These are the activations of a small neural network, seen along a few directions. Each row is one input.
In each table, some parts of the input vary, and every possible input appears once, in random order.
A made-up example of a description, with smaller parts first: values(2) and (point or ring(11) or (line(4) and ring(5))).
Shared parts are said once, and a part with two or three values counts as separate values.

Other details of the inputs shift rows strongly along two fixed directions, in all tables alike. That doesn't count.

Table:
r1: [-1.84 -3.10  2.93 -1.03  2.15  1.67 -3.96 -1.73  3.74  1.84  0.39]
r2: [ 0.35  6.04 -0.19 -1.12 -0.81  3.79  2.78 -3.10  0.98  0.47  2.43]
r3: [ 3.90 -4.60  2.10  7.11  7.72 -1.49 -3.34  0.61 -5.01  1.41 -6.39]
r4: [-2.24  5.48 -2.69 -3.70 -2.77  1.36  2.88 -3.23  0.94 -3.39  2.31]
r5: [ 2.56 -7.57  0.32  4.62  2.92 -2.63 -7.41  2.58  0.40 -0.58 -4.44]
r6: [ 2.38 -6.07  0.57  3.36  0.77 -3.52 -0.46  2.23 -1.38  3.15 -4.54]
r7: [ 1.66  2.36 -2.49  2.50 -0.23 -1.84  5.33  4.58 -6.65  2.50  0.88]
r8: [-0.80 -6.77  1.05  2.09  1.83 -5.20 -2.47  0.22 -2.10 -3.32 -6.03]
r9: [ 0.02  3.83 -2.32 -1.58 -2.56  1.81  4.23 -0.50  2.81  2.97  2.68]
r10: [ 1.20  0.23 -0.68 -0.20 -3.63 -3.57  5.98  4.14 -6.02  1.37  0.60]
r11: [-0.93 -4.81  3.10  0.57  3.32  1.92 -5.71 -1.97  3.80  2.04 -0.93]
r12: [-1.77 -3.45 -0.32 -0.81  2.54 -0.27 -3.89 -3.91  6.61 -1.86 -5.10]
r13: [-0.10  4.86  0.80 -3.50 -0.32  2.86  4.12 -2.08  2.29  0.23  0.89]
r14: [-2.61  3.70  0.71 -2.68 -1.49  3.58  0.96 -1.27  1.09  1.00  6.03]
r15: [ 1.65 -2.80  1.48  2.64  5.48  3.80 -5.58 -5.88  7.83  2.57 -4.63]
r16: [ 2.11 -4.12  0.25  2.31 -0.99 -5.03 -1.22  5.87 -6.42 -2.72 -1.03]
r17: [ 2.63 -5.17  2.59  5.66  5.01  0.48 -5.37 -3.06  1.44  1.68 -5.47]
r18: [ 0.64 -4.22 -0.43  1.43  3.24  1.07 -7.04 -0.21  8.40  0.57 -3.03]
r19: [-0.60  0.14 -0.54 -1.26 -3.78 -5.33  4.28  2.12 -9.54 -5.37 -0.44]
r20: [-1.46 -5.31  4.79  1.16 -0.70 -5.17  0.82  5.56 -9.57 -0.60  1.26]
r21: [-2.37 -0.67  1.85  0.47  1.90  3.94 -4.85 -3.09  5.21  2.69  2.64]
r22: [-2.31  4.91 -2.48 -2.12 -2.35  1.44  1.55 -3.07  0.94 -2.83  2.32]
r23: [-2.70  4.00  1.11 -4.79 -2.03  3.56  1.66 -1.11  1.30  0.61  5.56]
r24: [ 0.64  5.79  0.16 -3.80 -1.17  3.44  4.10 -2.50  0.82 -0.19  1.65]
r25: [-1.39 -1.60 -1.35  1.31  2.70  2.41 -6.13 -6.08  7.87 -0.67 -3.18]
r26: [ 0.18  4.55 -2.82 -2.91 -2.61  2.20  0.26  0.98  2.59 -1.62  3.63]
r27: [ 0.29 -6.76  3.07  6.10  6.56 -1.47 -5.76  2.40 -5.41  1.79 -2.18]
r28: [-2.81  3.20  1.53 -4.64 -1.75  2.48  1.60 -0.70  1.27  0.64  4.86]
r29: [-0.82  3.65 -1.30 -3.61 -2.86  0.87  5.16  0.40  3.67  2.77  1.50]
r30: [-0.07  5.53  0.67 -3.87 -0.63  3.22  4.36 -2.28  2.46  0.21  1.03]
r31: [ 1.01 -2.70 -1.57  2.54  3.12  2.97 -8.16 -2.10  9.10  0.92 -1.64]
r32: [ 1.37 -0.60 -3.18  3.64  5.02  2.95 -7.20  0.13  5.59  0.80 -1.50]
r33: [-1.74  7.75 -4.20 -2.51  0.56  3.31  2.63 -2.65 -0.18 -3.01  1.73]
r34: [-1.47 -0.84 -1.04 -2.36  0.90 -0.02 -2.02 -4.04  4.77 -2.80 -3.46]
r35: [ 0.91  0.52 -0.19 -1.00 -4.40 -4.74  7.40  5.04 -6.66  1.11  1.05]
r36: [-0.57  4.36 -2.22 -3.59 -2.75  1.72  0.94  1.87  3.21 -1.75  3.58]
r37: [ 1.76 -3.22  0.57  1.43 -1.78 -5.28  3.94  4.48 -5.39  1.78 -1.93]
r38: [-2.95  4.76  0.52 -2.84 -2.21  3.74  1.27 -1.30  0.88  0.94  6.67]
r39: [ 0.46 -6.90  0.96  2.83  1.93 -4.76 -3.88 -0.49 -3.08 -3.06 -6.43]
r40: [ 1.20  3.62  1.46 -2.18 -2.38 -1.46  6.48  1.53 -6.65 -1.53  1.03]
r41: [ 1.85 -3.01  1.62  2.74  5.58  3.58 -5.52 -5.79  7.49  2.45 -4.88]
r42: [-0.96  4.10 -1.47 -3.75 -2.79  1.28  5.29  0.19  4.23  2.86  1.69]
r43: [ 0.50 -1.75 -1.34  2.54  1.99  3.04 -2.97 -3.07  8.92  5.51 -1.76]
r44: [ 1.35 -1.46 -0.93  3.49 -1.69 -2.88 -1.76  4.49 -4.84 -1.92  1.56]
r45: [ 1.53 -2.31 -0.43  2.76 -2.08 -3.63  3.15  3.33 -4.77  2.22 -0.50]
r46: [ 1.30 -1.17 -1.03  3.34 -1.93 -2.94 -1.31  4.72 -5.28 -2.01  1.85]
r47: [ 0.53  6.04  0.32 -4.07 -0.78  3.20  4.38 -2.58  1.71 -0.12  1.26]
r48: [-1.19 -5.77  4.81  1.38 -0.60 -5.32  0.64  5.59 -9.70 -0.72  0.80]
r49: [-0.15  4.10 -2.36 -0.72 -2.82  2.03  3.92 -0.29  2.45  3.32  3.08]
r50: [ 0.03  5.52 -3.20 -2.19 -3.57  2.02  1.56  1.32  0.98 -1.78  5.31]
r51: [ 1.99 -4.02  0.22  2.24 -1.21 -5.27 -0.96  6.06 -6.65 -2.81 -0.84]
r52: [-1.49  0.04 -1.72 -0.41  1.07  1.40 -2.88 -4.75  4.96 -1.89 -1.94]
r53: [ 2.50 -0.24  2.32  0.62 -0.86 -2.89  4.28  2.17 -9.14 -1.74 -1.40]
r54: [-0.78 -2.11  0.03 -0.65 -2.03 -5.88  2.49  1.54 -7.29 -4.92 -2.29]
r55: [-2.38  4.01  0.58 -2.99 -1.72  3.42  1.39 -1.33  1.00  0.81  5.71]
Description of these inputs: values(5) and (point or (values(2) and line(5))).
- The inputs of r25 and r21 match in every part but the values(5) part. If r34 is changed in the same way as r25 into r21, which row does it become? => r1
- Change only the values(2) part in r12. List by row number the other rows that result. => r8
- List by row number the other rows that have the values(5) part in common with r32. => r5, r16, r18, r26, r31, r36, r44, r46, r50, r51
- Change only the line(5) part in r41. List by row number the other rows that result. => r17, r30, r47, r53

Table:
r56: [ 1.39 -0.77 -0.27  0.78 -1.18 -0.70  0.80  0.33 -1.05  0.71 -0.44]
r57: [ 0.04 -1.81  0.29  1.16 -1.14 -2.79  0.64  3.41 -3.13 -0.71  0.31]
r58: [-1.08  4.43  0.55 -3.15 -2.24  1.42  4.43 -0.31 -0.46 -0.20  2.74]
r59: [ 0.69 -1.03  0.65  1.96 -1.15 -1.89  1.23  1.25 -3.26 -0.19 -0.13]
r60: [-0.57 -0.30 -0.18  0.18 -1.00 -0.71  0.65 -0.92 -1.34 -0.45  0.25]
r61: [ 0.25 -1.45  0.40  0.66  3.56  3.11 -6.18 -2.72  5.39 -0.29 -1.19]
r62: [-1.59  3.30  0.38 -3.31 -0.63  2.50  2.05 -2.47  2.76  0.23  1.71]
r63: [-1.33  3.47 -1.29 -2.61 -2.80 -1.04  3.16  0.28 -4.19 -3.89  2.01]
r64: [ 0.97 -2.17  0.54  1.98  0.28 -2.80 -0.72  1.71 -3.45 -2.42 -2.19]
r65: [-0.23  5.19 -2.09 -2.11 -0.70  2.99  2.76 -1.07  3.03  1.40  1.84]
r66: [-0.08  0.39 -1.64 -1.84  0.53  3.04 -2.36 -1.56  8.04  1.89  0.35]
r67: [-1.25  2.85 -0.56 -1.61 -1.62  1.83  0.47  1.45  0.07  0.32  4.45]
r68: [-1.09 -2.02 -0.10  0.15 -1.07 -2.81 -0.25  2.05 -3.20 -1.00  0.16]
r69: [ 0.11 -0.85  0.29  1.24 -1.22 -2.04  1.38  0.56 -3.46 -0.63  0.24]
r70: [ 0.71 -0.45 -0.79  0.27  2.74  2.62 -4.77 -3.71  8.09  0.08 -2.94]
r71: [-1.03  4.47 -1.63 -2.05 -1.26  0.89  4.12 -0.07 -1.08 -0.40  2.36]
r72: [ 1.27 -0.61  0.28  1.93 -1.64 -2.15  1.59  1.69 -3.96  0.21 -0.16]
r73: [-0.43 -4.85  0.50  1.96  2.21 -1.11 -4.33 -0.03  2.66  0.60 -2.36]
r74: [ 1.02 -1.64  2.03  0.76 -0.31 -2.52  1.84  1.96 -3.92  0.21 -0.92]
r75: [-0.41 -4.68  2.35  1.05  2.57 -1.00 -2.97 -1.48  0.42  0.48 -3.53]
r76: [ 1.22 -1.89  1.60 -0.06  0.08 -1.35  1.04  1.03 -1.70  0.85 -1.25]
r77: [ 1.57 -1.06 -0.39  0.41 -0.29 -1.93 -0.21  1.15 -2.27 -2.07 -1.68]
r78: [ 0.25  4.69 -2.26 -2.62 -0.97  2.56  3.39 -0.54  1.96  1.20  1.81]
r79: [ 0.66 -3.02  1.29  2.90  2.36  1.25 -4.32 -1.28  2.18  1.84 -0.44]
r80: [ 0.12 -2.16  0.29  1.31  0.82 -2.12 -1.36  0.23 -2.14 -2.54 -2.06]
r81: [ 0.01 -2.04  2.48  0.71  2.90  2.29 -3.83 -1.75  2.87  1.94 -0.77]
r82: [ 0.76 -4.36  0.30  2.60  1.76 -1.10 -4.10  0.78  2.78  1.57 -2.69]
r83: [-0.34 -1.11 -0.13  1.04 -0.44 -3.31  2.10  2.11 -6.76 -0.99 -0.93]
r84: [-0.83  5.20 -1.87 -2.18 -0.72  3.03  2.92 -1.13  2.82  0.80  2.17]
r85: [-0.79  4.32 -1.02 -1.52  0.58  3.84  0.81 -0.95  2.32  1.45  3.27]
- What do these inputs look like to the network? => values(5) and (point or line(5))
- The inputs of r62 and r71 match in every part but the values(5) part. If r58 is changed in the same way as r62 into r71, which row does it become? => r84
- List by row number the other rows that have the values(5) part in common with r77. => r61, r63, r64, r70, r80
- A walk changes only the line(5) part. It starts at r68 and steps to r73. List the rest of the walk in order. => r57, r82, r66
- Change only the values(5) part in r81. List by row number the other rows that result. => r61, r67, r79, r85
